A small network was shown many inputs. Here are its activations along a few directions, one row for each input.
In each table, some parts of the input vary, and every possible input appears once, in random order.
A made-up example of a description, with smaller parts first: one of 3 separate values, together with either a single point or one of 11 places along a line or (one of 5 places around a ring, together with one of 6 places along a line).
Shared parts are said once, and a part with two or three values counts as separate values.
In the rows, 128 means zero.

Other details of the inputs shift rows strongly along two fixed directions, in all tables alike. That doesn't count.

A family of inputs:
row 1: [ 78  98  98 129 102 121 147 127  78 138 160 137]
row 2: [142 154 127 101 125 135 114 119 117 145 135 117]
row 3: [178 143 163 167  88 115 102  34 105  76 133 139]
row 4: [125 149 113  54 195 149 139 214 170 187 106 118]
row 5: [121 146 105  51 201 139 137 215 180 198 106 141]
row 6: [213 176 171 150 119 115 106  36 138  84 109 123]
row 7: [ 52  43 104 178  97 115 178 163 104 115 155 133]
row 8: [202 175 175 143 111 126  88  61 129  83 111 125]
row 9: [152 163 123 137 157 140  78  73 163 129 105 136]
row 10: [140 120 146 136 137 125 133 126 152 117 119 138]
row 11: [ 55  48 101 174  99 118 182 162 102 116 148 131]
row 12: [117 110 130 161 102 124 146 126 112  99 126 115]
row 13: [ 56  56 120 177  94 121 164 177 104 109 156 130]
row 14: [121 132 111 104 126 126 123 127 117 154 145 137]
row 15: [ 92  76 128 169 108 116 155 138 118 110 145 138]
row 16: [105 120 112 131  87 127 120 119  80 136 159 126]
row 17: [115 145 108  99 204 156 100 186 203 170  90 128]
row 18: [138 145 121 107 122 128 119  98 114 141 145 130]
row 19: [128 155 114  55 191 145 127 219 171 192 102 128]
row 20: [219 198 173  99 179 133 104 121 196 118  73 112]
row 21: [173 150 168 169  81 120 104  49 103  71 130 123]
row 22: [130 137 116 119 111 125 128  88  92 130 151 129]
row 23: [122 144 117 100 130 132 127 141 109 146 129 121]
row 24: [ 97  91 126 162 106 122 152 151 116 107 135 118]
Each input here is: one of 2 separate values, together with either a single point or one of 5 places around a ring or one of 6 places along a line.
The inputs of row 24 and row 7 match in every part but the choice among 2 separate values. If row 23 is changed in the same way as row 24 into row 7, which row does it become? -> row 1
Change only the choice among 2 separate values in row 12. List by row number the other rows that result. -> row 11
Start at row 23 and move only the place on the ring of 5, one step at a time. The first step leads to row 4. Which rows follow, in order? -> row 2, row 16, row 19

A family of inputs:
row 25: [106 104 102 151  87 125 142 108  77 122 161 109]
row 26: [146 141 123 120 143 141 121 114 168 133 126 123]
row 27: [119 122 119 160 130 120 129  90 116 106 136 130]
row 28: [ 77 105  94 119 158 125 160 184 120 154 129 124]
row 29: [166 151 161 126 126 130 108  74 132 119 139 133]
row 30: [155 147 147 108 146 138 118 117 158 129 138 138]
row 31: [119 144 115 131 117 124 140 107 103 115 136 126]
row 32: [158 135 141 106 162 126 129 120 168 140 101 148]
row 33: [ 37  52  90 124 151 144 167 214 160 171 143 126]
row 34: [ 35  71  89 146 112 121 176 172  88 142 156 127]
row 35: [142 129 165 158  81 124 120  88  91  93 147 120]
row 36: [184 145 147 132 117 111 110  50 132  98 118 142]
row 37: [149 118 145 143  99 110 132 105 113  91 119 133]
row 38: [131 122 128 142 122 132 123  95 141 133 135 117]
row 39: [105  92 118 181  78 128 138 117  90  95 152 105]
row 40: [139 118 123 122 144 127 141 128 156 128 121 153]
row 41: [137 161 119  92 149 139 103 141 132 161 112 129]
row 42: [179 142 142 149 124 116 113  55 125 109 121 146]
row 43: [135 111 133 130 150 124 147 174 146 133 105 138]
row 44: [141 149 129 124 151 140  99 159 146 131 100 127]
row 45: [146 157 133 117 153 141  91 109 155 145 109 139]
row 46: [175 171 130 121 105 135 115  69 114 119 132 110]
row 47: [102 118 130  68 167 140 154 209 148 177 129 129]
row 48: [138 145 139 170  90 122 126  77  98  78 132 122]
row 49: [ 68  91  98 120 197 137 162 214 175 169 116 136]
row 50: [ 95 101 129 190  58  86 136 132  93 111 162 133]
row 51: [125 146 121 114 128 118 133 110 114 118 123 118]
row 52: [117 128 124 132 158 129 143 168 142 120 108 117]
row 53: [153 133 151 115 144 124 138 148 154 126  93 137]
row 54: [ 69  89 113 147 136 125 150 140 128 131 137 135]
row 55: [200 181 160 120 140 140 104 101 165 123  92  98]
row 56: [124 141 109 135 109 131 101 105  85 135 141 132]
row 57: [126 118 128 117 135 138 133 169 161 128 113 102]
row 58: [ 80 112 108 122 128 122 154 147 106 136 133 124]
row 59: [172 158 138  88 154 123 138 128 147 152  99 140]
row 60: [148 138 122 114 118 121 146 114 117 126 126 146]
row 61: [167 165 139 120 149 100 108 127 180 152 124 140]
row 62: [127 125 145 113 140 140 138 180 151 130 130 128]
row 63: [138 159 117  87 141 135  97 134 131 145 114 127]
row 64: [160 140 144 123 135 127 138 141 151 115 103 140]
row 65: [147 130 136 134  85 111 136  69  82 112 134 141]
row 66: [181 182 142 105 147 134  70  75 159 122 103 134]
row 67: [101  75 111 168 102 113 148 106  95 110 155 150]
row 68: [102 120 109 132  99  90 142 156 111 154 161 136]
row 69: [ 83  81 125 109 141 131 146 178 148 144 154 136]
row 70: [163 174 142 106 156 140  79  94 159 138  99 139]
row 71: [133 149 120 119 146 144  97 119 152 136 119 147]
row 72: [113 108 108 159  80 124 136  91  72 124 161 109]
row 73: [179 182 159 121 154 127 115 104 155 113  88 112]
row 74: [151 137 146 115 158 133 117 126 152 139 135 134]
row 75: [117 110 129 109 163 134 136 167 155 145 141 136]
row 76: [118 128 127 135 158 129 141 166 144 126 107 119]
row 77: [ 82  91 114 169  97 115 139  91 100  98 154 132]
row 78: [ 87 118  94 118 116 138 124 157 103 147 145 138]
row 79: [139 157 117 103 167 125 135 141 135 135 111 117]
row 80: [156 147 167 110 138 135 120 140 145 122 116 121]
row 81: [ 76 110  82  81 184 145 136 244 150 188 120 134]
row 82: [114 108 106  91 172 125 165 205 150 173 111 145]
row 83: [152 124 140 144 123 117 137 126 124 104 113 135]
row 84: [153 158 140  84 144 138 133 146 140 146 134 129]
row 85: [109  98 111 115 109 113 158 141 106 131 135 141]
row 86: [127 138 131 169  77 133  96  89  92  92 136 134]
row 87: [ 82  99 128 171  92 119 147 120  92  96 138 120]
row 88: [ 76  98 117 151 113 137 122 169 115 137 125 132]
row 89: [140 124 155 151 106 127 123 121 105 105 144 121]
row 90: [163 158 142  91 147 132 125 133 128 140 134 123]
row 91: [ 51  62  85 130  96 128 166 175  97 145 161 110]
row 92: [156 142 136 133 142 140 123 144 155 129 109 103]
row 93: [101  97 118 171  76 135 142 124 104 100 152 112]
row 94: [105 107 115 147  74 126 139  90  74 123 156 109]
row 95: [128 120 138 149 102 135 129 120 125 112 126 104]
row 96: [161 143 134 131 117 128 104  68 145 111 130 113]
row 97: [128 117 115 126 150 136 128 134 157 139 129 117]
row 98: [132 142 120 122 161 141  94 130 151 148 114 143]
row 99: [136 147 133 112 142 138  96 155 152 128  98 126]
row 100: [130 133 131  94 150 133 138 166 129 157 140 127]
row 101: [146 134 124 124 158 138 118 123 166 145 121 118]
row 102: [156 130 139 122 151 125 132 111 156 138 109 148]
row 103: [ 81  96 109 177  96 122 144  93  99 100 160 140]
row 104: [143 158 143 111 150 142  95 150 154 137  90 128]
row 105: [118 129 131 150 136 125 132  95 133 124 126 131]
row 106: [133 160 122  86 149 140 101 142 132 158 110 131]
row 107: [140 137 143 118  90 121 124  89  85 110 157 123]
row 108: [152 156 136 130 143 139  90 138 141 129 100 127]
row 109: [188 163 169 139 112 127 103  84 113  88 129 117]
row 110: [132 137 117 102 140 138 138 145 140 162 122 106]
row 111: [104 109 132 136  83 123 144 110  71 125 171 127]
row 112: [104  84 134 177  75 112 154 115  84 101 140 139]
row 113: [174 157 167 126 117 127 100  54 125 107 139 131]
row 114: [108  96 147 156  73 120 131 115  84  87 161 119]
row 115: [109 122 127 118 153 126 143 172 152 122 106 115]
row 116: [110 122 109 124 157 139 107 149 145 145 124 141]
row 117: [145 125 119 132 107 111 143 100  91 116 136 138]
What is each input in this table made of? -> one of 3 separate values, together with either a single point or (one of 5 separate values, together with one of 6 places around a ring)
The inputs of row 52 and row 27 match in every part but the choice among 3 separate values. If row 89 is changed in the same way as row 52 into row 27, which row does it become? -> row 74
The inputs of row 50 and row 68 match in every part but the choice among 3 separate values. If row 87 is changed in the same way as row 50 into row 68, which row does it become? -> row 58
Change only the choice among 3 separate values in row 46. List by row number the other rows that result. -> row 26, row 93
Change only the choice among 3 separate values in row 117. List by row number the other rows that result. -> row 67, row 83

A family of inputs:
row 118: [128 117 137 172 101 127 124  77 108  85 135 127]
row 119: [159 177 126  53 198 147 135 172 179 171  92 110]
row 120: [177 176 128 125 111 123  82  36 123 124 144 142]
row 121: [221 206 156  56 189 125 126 129 184 155  94 108]
row 122: [147 130 140 145 135 133 121 101 142 106 122 120]
row 123: [128 122 125 112 123 109 160 144 118 141 144 117]
row 124: [120 117 142 164  97 121 120  73 111  81 129 131]
row 125: [ 41  73  79 135  99 123 181 187  93 154 159 119]
row 126: [ 80  97 105 155  74 137 134 119  58 106 150 117]
row 127: [162 139 147 170 107 131 110  55 113  86 135 117]
row 128: [182 150 161  58 184 134 149 199 201 163  93 133]
row 129: [220 166 185 119  97 117 115  49 111  87 131 131]
row 130: [ 98 108 126 115 125 118 168 150  98 134 150 125]
row 131: [163 173 119  57 191 148 121 200 194 175  78 105]
row 132: [110 106 122 136 149 134 144 166 166 137 119 122]
row 133: [134 131 132 111 177 137 133 171 194 147  97 123]
row 134: [160 155 138  87 206 129 122 186 218 154  66 132]
row 135: [189 166 161 153 115 123  94  32 129  81 116 117]
row 136: [155 164 156 123 117 142  83 117 121 117 133 112]
row 137: [109 103 135 182  88 121 127  74  94  82 143 131]
row 138: [180 171 140 121 120 131  78  26 107 125 136 130]
row 139: [124 141 134 125 127 133 102 174 129 135 125 124]
row 140: [124 137 107  83 177 146 111 149 165 167 135 144]
row 141: [ 81  91  93 154  86 123 138 148  73 123 145 119]
row 142: [169 133 165 117 116 117 143 123 121 108 123 147]
row 143: [ 74  80 108 132 174 136 163 221 169 150 112 137]
row 144: [128 117 138 176 104 132 125  81 106  88 135 128]
row 145: [ 38  71  82 126 128 139 143 169 111 156 167 159]
row 146: [150 178 121  64 197 140 140 183 171 169  82 124]
row 147: [150 161 117  58 206 142 111 173 199 200  95 136]
row 148: [ 37  72  74 129 121 122 182 214  99 161 147 128]
row 149: [125 106 129 195  87 115 126  80  92  91 142 130]
row 150: [128 118 125 149 140 122 132 140 147 124 115 131]
row 151: [ 87 119 109 122 118 135 155 143  93 138 137 121]
row 152: [106 131 148 162  69 133  96 106  73  97 155 123]
row 153: [199 172 158 164 111 123  98  41 133  94 117 118]
row 154: [163 166 122 127 119 118  87  59 119 125 138 151]
row 155: [165 158 128 133  89 135 101  73  93 109 128 101]
row 156: [ 83  82 113 159 124 116 147 157 132 119 128 136]
row 157: [128 116 134 172  94 116 125  82 120  98 135 125]
row 158: [ 70  72 113 178 105 119 150 138 107 104 142 140]
row 159: [ 81 101 123 158  77 129 121 156  91 123 163 121]
row 160: [ 76  97  94 116 137 139 147 205 115 146 119 122]
row 161: [ 32  46  99 152 122 127 169 202 141 135 144 132]
row 162: [ 69  87  95 141 115 127 131 129  91 151 153 154]
row 163: [151 163 116  62 209 136 108 173 191 194  88 143]
row 164: [143 113 148  97 135 123 163 182 154 144 123 137]
row 165: [ 93  91 114 154  80  95 167 120  63 118 170 127]
row 166: [147 159 152 132 103 137  87 118 117 120 136 111]
row 167: [156 155 126  99 139 147 110 125 127 130 114 103]
row 168: [ 96 113  96 109 145 137 125 149 143 160 150 145]
row 169: [114 133 107 117 141 130 114 118 127 144 138 158]
row 170: [ 83  89 117 152  87 103 172 125  61 112 168 132]
row 171: [ 75  97 105 125 126 136 127 127 103 155 148 148]
row 172: [166 183 162 120 127 134  80 122 127 117 110 123]
row 173: [ 69  75 117 169 109 118 148 144 116 107 136 139]
row 174: [222 169 179 129  93 103 115  56 110  90 121 140]
row 175: [ 55  42 124 126 107 126 192 215 104 134 157 150]
row 176: [159 156 141  84 202 135 126 185 227 160  72 125]
row 177: [164 146 145 158 137 130 116  94 136 103 110 130]
row 178: [194 169 156 161 110 121 101  45 137  93 115 119]
row 179: [151 136 150 160 101 122 107  52 119  80 130 120]
row 180: [121 141 108  90 146 135 147 160 140 157 120 111]
row 181: [ 95  92 117 122 118 117 167 148  94 133 166 118]
row 182: [164 153 144 118 178 142 123 147 189 142  95 119]
row 183: [180 174 137 124 112 127  81  30 113 131 133 129]
The inputs of row 161 and row 176 match in every part but one. If row 132 is changed in the same way as row 161 into row 176, which row does it become? -> row 178
The inputs of row 159 and row 166 match in every part but one. If row 147 is changed in the same way as row 159 into row 166, which row does it become? -> row 183
What is each input in this table made of? -> one of 6 places around a ring, together with either one of 2 separate values or one of 4 places along a line or one of 5 places along a line
